A small network was shown many inputs. Here are its activations along a few directions, one row for each input.
Each table varies a few parts of the input and shows all the possible inputs, shuffled.
A made-up example of a description, with smaller parts first: ring(5) and (point or line(9) or (values(2) and line(6))).
Shared parts are said once, and a part with two or three values counts as separate values.

Other details of the inputs shift rows strongly along two fixed directions, in all tables alike. That doesn't count.

A family of inputs:
x1: [-10  -1   8  -7  -6  -3 -23  10 -14 -12  17 -16  -5 -32]
x2: [ 15   5  12 -13  -5  -4   0  -8   4  -2   6  28  26  33]
x3: [ -4  -1   0  21   6  19   8  -7   6  -2 -19   2 -17   7]
x4: [  5   1  17 -16  -2  -9   1  -8   6  -5   6  28  23  35]
x5: [ -6   1   3  15   5  21  23  -1  15   4 -15  -4  -7  -9]
x6: [ 12   6 -24 -23 -13 -47 -15   8 -17   1  19   4  15  11]
x7: [ 16   0 -24 -11  -1 -48   0  12   0 -13  30   5  20  -6]
x8: [-13  -2  16   2   4  31  -8 -11   0  -2 -13   5  -7   8]
x9: [ -2   1 -23   6   3 -16 -17   2 -13 -14  -1 -12 -23 -23]
x10: [ -4  -5   4  15  10  20  22   2  10   5 -19  -1  -7  -9]
x11: [ -2   4 -24   2   0 -15 -19   2  -3 -12  -1 -19 -21 -22]
x12: [ -3  -1 -20   8  -5 -16 -19   6  -9 -12   0  -9 -24 -23]
x13: [ 14   0  16 -10  -4  -1  10  -1   6   1  15  23  37  22]
x14: [ -1   3  -3  15  15  20   9  -7   9  -3 -20  -1 -17   7]
x15: [ -4  -4 -19   8   4 -13  -6   9 -10 -11   8 -17 -12 -34]
x16: [ -6  -5 -17  13  -3 -12  -9  11  -8 -11  11 -16 -12 -32]
x17: [ 10   1 -20 -20 -13 -44  -5  15 -14   4  28  -1  26   0]
x18: [ -6   6  14   2   6  22  -2 -10  -1  21 -14  -7 -16  11]
x19: [ -4  -2   1  17  11  22  18  -2  16   3 -14 -11  -4  -4]
x20: [ 12   1 -12 -26 -14 -37 -27   1 -12 -14  28  16  19   5]
x21: [ -3  -1 -20   5  -5 -16 -19   9  -7 -10  -2  -7 -25 -25]
x22: [ 12  10   1 -10   0 -14   8  -6   3  20   1  19  21  38]
x23: [ 12  -1   3 -18  -6 -12  13  -6  -1   9  -1  16  17  42]
x24: [ -5  -7   5  20   6  21  18   5  12   5 -15   1  -8  -7]
x25: [ -6  -1  15  -3   3  23   2 -11  -3  14 -15  -9 -18  13]
x26: [ -2   0  -1  12   9  17  11  -5   8   2 -28   4 -18   1]
x27: [ 11   5   5  -7   0 -11  18   2   5  23  10  14  32  27]
x28: [ -4   6  22   4   3  31  -8  -8  -1  -2 -14   3  -8   6]
x29: [  4  -6  15 -12  -2  -3  11  -3   8   0  16  24  36  24]
x30: [ -4  -1 -19   6  -4 -14  -7   7   1  -7   5 -24 -10 -35]
x31: [ -8  -6  19   0   3  26  13  -4   0  17  -6 -14  -7   3]
x32: [ -8  -5  -3  -6  -6   3 -25   7 -14 -10  18 -13  -2 -33]
x33: [-15  -5   5  -8  -5  -3 -23   9 -12 -13  18 -15  -5 -31]
x34: [ -8   4  25   2   3  28  -7  -8   0  -3 -14   2 -10   7]
x35: [ 14   7  -6  -5  -2 -20  21  -7  18   0  -5  25  14  29]
x36: [-6  0 26  6  4 34  2 -1  2  1 -5 -3  3 -4]
x37: [ -2   4 -23   3  -5 -17 -18   0  -2 -10  -4 -19 -21 -25]
x38: [ -8   1  18   5   7  25   9  -3   2  24  -5 -12  -5   1]
x39: [ 14  -5   0   5  -1 -16  26   3  15   2   6  24  25  22]
x40: [ -8  -7  11   2   2  28  16   0  -3  13 -10 -14  -4   4]
Description of these inputs: values(2) and (ring(5) or ring(6) or ring(9)).
Changing only the values(2) part turns x39 into x12. The same change can be made to x19. Which row results?
> x11
Changing only the values(2) part turns x33 into x4. The same change can be made to x7. Which row results?
> x14
Change only the values(2) part in x25. List by row number the other rows that result.
> x31
Start at x13 and move only the ring(6) part, one step at a time. The first step leads to x32. Which rows follow, in order?
> x29, x33, x1, x36

A family of inputs:
x41: [  4  -3  12 -12  -6  -1 -13   7  -9  -3  14   2  12  -2]
x42: [  6   3 -11 -29 -11 -46 -22   6 -18  -6  22   4   8   6]
x43: [-24   0   0  29  13  52  -6   2  -8   8 -26 -37 -41 -42]
x44: [  7  -4   6  11  10  20  29  -8  11   8 -21  25  10  33]
x45: [ 12   3 -16 -16  -8 -49 -10   6   1 -13  25   2  12  -9]
x46: [ -2  -7  -4   2   2   1   5  -1  -1  -4  -9  -2 -16  -6]
x47: [ 12   2  -5 -31 -15 -41 -23  10 -19 -13  40   6  23  -3]
x48: [ -5  -1  -7  11   2  10   3   5  -4   8  -4 -11  -6 -11]
x49: [  6  -6  15   6   3  13  38  -5  18  17 -12  13  15  35]
x50: [  4   1  -5  -2  -2 -15   0   0   7  -9   4   0   0  -4]
x51: [-10  -4  19  19  11  44  28  -7  14  17 -27  -8 -12   8]
x52: [ -3   2  -6  -1   1  -8  -7   3   2  -5   4 -14 -10 -22]
x53: [ -3   5 -12   8   3  -2 -12   4  -3  -7   1 -11  -8 -22]
x54: [10  0 30 -7 -3  7 20 -6  9  8  4 30 36 36]
x55: [ -4  -5 -10   1  -2  -7  -6   3  -5 -11  -3  -9 -20 -18]
x56: [  7  -2  -1   8   5   8  19  -4   8   2 -13  20   9  24]
x57: [-13  -3  11  -4  -7   4 -19   8  -8  -1  12  -2  -6 -26]
x58: [-26   0  -2  33  11  53 -14  -1  -6  -5 -31 -32 -48 -42]
x59: [ -5   7   2 -10  -4   8 -12  -4  -7   6 -11  -7 -10   2]
x60: [ 12   1 -26  -8 -12 -47 -13  10  -8 -15  21   9  11  -3]
x61: [ -4  -1  -9   1  -3 -10  -9   2   0 -13   0 -10 -15 -18]
x62: [ -4  -1  -7  -1   0  -8  -3   5  -3   1   5 -17 -11 -22]
x63: [  4   2  22   1  10  16  16 -14   8  11 -12  22   7  45]
x64: [  7  -3   9  12   5  17  34  -3  12  19 -12  17  20  36]
x65: [15  5  6  3  8  0 27 -6 20  9 -4 27 32 36]
x66: [ 11   5 -20  -6  -6 -37 -11   7  -2 -12  18   8  14  -4]
x67: [  9   9  13  -4   0  16  10 -17  13  16 -16  20  12  40]
x68: [ -4  -3  -2   6  -2   1   1   0   3  -8  -8  -5 -15  -6]
x69: [ -3   6  -5  -1  -2  -2 -27  -5 -10   0   2  -9 -19  -9]
x70: [-25  -9   9   2   3  37 -18  -3 -10  -3  -1 -25 -15 -25]
x71: [ -3   3 -12   6   3  -2  -9   6  -6   0   3 -13  -7 -23]
x72: [ 7  1 10  0  6  2 24 -5 18  8 -4 10 14 19]
x73: [  7  -1  -5 -26 -12 -34 -21   5 -17 -12  36   0  24  -3]
Describe the family of inputs behind these rows.
> ring(5) or line(6) or (values(2) and line(11))
Start at x63 and move only the ring(5) part, one step at a time. The first step leads to x42. Which rows follow, in order?
> x59, x67, x69
Start at x70 and move only the line(6) part, one step at a time. The first step leads to x73. Which rows follow, in order?
> x47, x41, x54, x57

A family of inputs:
x74: [ -9  -5   0 -15  -6 -15 -15   6 -12  -8  10  -6  -4 -11]
x75: [ 6 -5  0  0  8 -1 20 -5  9  4 -3  1  3 15]
x76: [ 7  3  6  8  8 -2 15  0 10 -4 -4 12  2 11]
x77: [ 0 -1  5 -4  4 12  6 -5 -1 -7 -2  9 16 16]
x78: [  5   1  -1  -1  -2   0  17  -2  12   6 -11   1  11  10]
x79: [ 4  4 10  0  2 10  4 -4  5  7  4  7 15 12]
x80: [ 6 -2  5  8  9 -3 13 -5 12 -5 -3 11  1 12]
x81: [ 3 -2  7 -4  1 12  5 -4 -1 -5 -1 10 15 15]
x82: [ 8  3  1 -1  2  0 21  0  8  6 -8  1  7 10]
x83: [  0  -3  -5 -10  -7  -8 -17   6 -13 -12  13  -4   0 -14]
x84: [ 5  1  0  9  1  2 17  5  1  9 -6 12  9 10]
x85: [ -1   2 -15   1  -6 -18 -13   5   5 -15   8  -2  -5 -17]
x86: [ 4 -3  2  7  6 -1 11 -9 16 -6 -4 12  4 12]
x87: [ -1  -4   0 -12 -11 -11 -15   7 -12  -8  13  -3  -4 -15]
x88: [ 8  0  1  0  6 -1 22 -1  7  5 -4  1  4 13]
x89: [-19   6   3  17  15  52 -13  -8  -3  10 -35 -19 -42 -26]
x90: [ -3  -8 -18   2  -4 -17  -9   4  -8  -3  11  -3  -5 -14]
x91: [  3   8   5  -5  -1   0   3 -13   5   7 -11  16  -1  16]
x92: [-22   3  11  23  13  58 -10  -6  -5   5 -21 -29 -27 -27]
x93: [ 3 -7 -1  9  6  1 15  0  1  6 -2 12  4 14]
x94: [ -1   5  -8  -6 -12 -20 -18  -3 -13  -6   5  -7 -14  -3]
x95: [ 3 -1 -4 -2 -1  3 17 -4 16  3 -5  2  7 13]
x96: [ 4 -2  0  9  5  1 17  4 -1  7 -3 12  5 13]
x97: [ 5  2  2  2 -1  3  2 -4 -1  3 -7  4  1 29]
x98: [ 8  2 13  0 -1  9  3 -4  5 10  3  7 13 11]
x99: [ 8  4 -2  0  7  4  0 -2  2  7 -9  8  5 23]
x100: [  0  -6 -17  -7  -3 -19  -5  -1  -1  -6   9 -14  -6 -14]
x101: [ -3   6 -10  -5   1  -9 -18   2 -11  -6  16 -11   8 -14]
x102: [ -2   3   2  -9  -7 -14 -16   6  -7   2  17  -8  -2 -16]
x103: [  4  -6  -2 -10 -10  -9 -18   6 -13  -9  12  -4  -1 -15]
x104: [  5   4   3   7   0  -1  10  -1  16  -3 -11  12  10   8]
x105: [ 4  3 15 -1 -1  7  6 -3  6 10  5  8 11 11]
x106: [ -4  -3 -20   2  -9 -14 -10   9  -5  -3  10  -2  -2 -15]
x107: [  4   6 -10   2  -3 -21  -8   9  -2 -11   5  -3  -5 -20]
x108: [-28   0  22  18  10  52  -7  -3  -2  12 -22 -30 -36 -27]
x109: [-4  2 15 -5  4  3  6 -3  6 11  2  4 11 15]
x110: [ -3  -4   2 -14 -10 -13 -15   7 -12  -8  12  -3  -5 -14]
x111: [ -1  -1 -17   3  -9 -17  -9  11  -9   0   4  -3   1 -18]
x112: [ -6  -5   2 -15  -8 -15 -15   7 -11  -7  11  -5  -5 -13]
Describe the family of inputs behind these rows.
> ring(5) or (values(2) and line(8)) or (values(3) and ring(6))
Change only the line(8) part in x103. List by row number the other rows that result.
> x74, x77, x81, x83, x87, x110, x112
Start at x91 and move only the ring(5) part, one step at a time. The first step leads to x89. Which rows follow, in order?
> x99, x97, x94
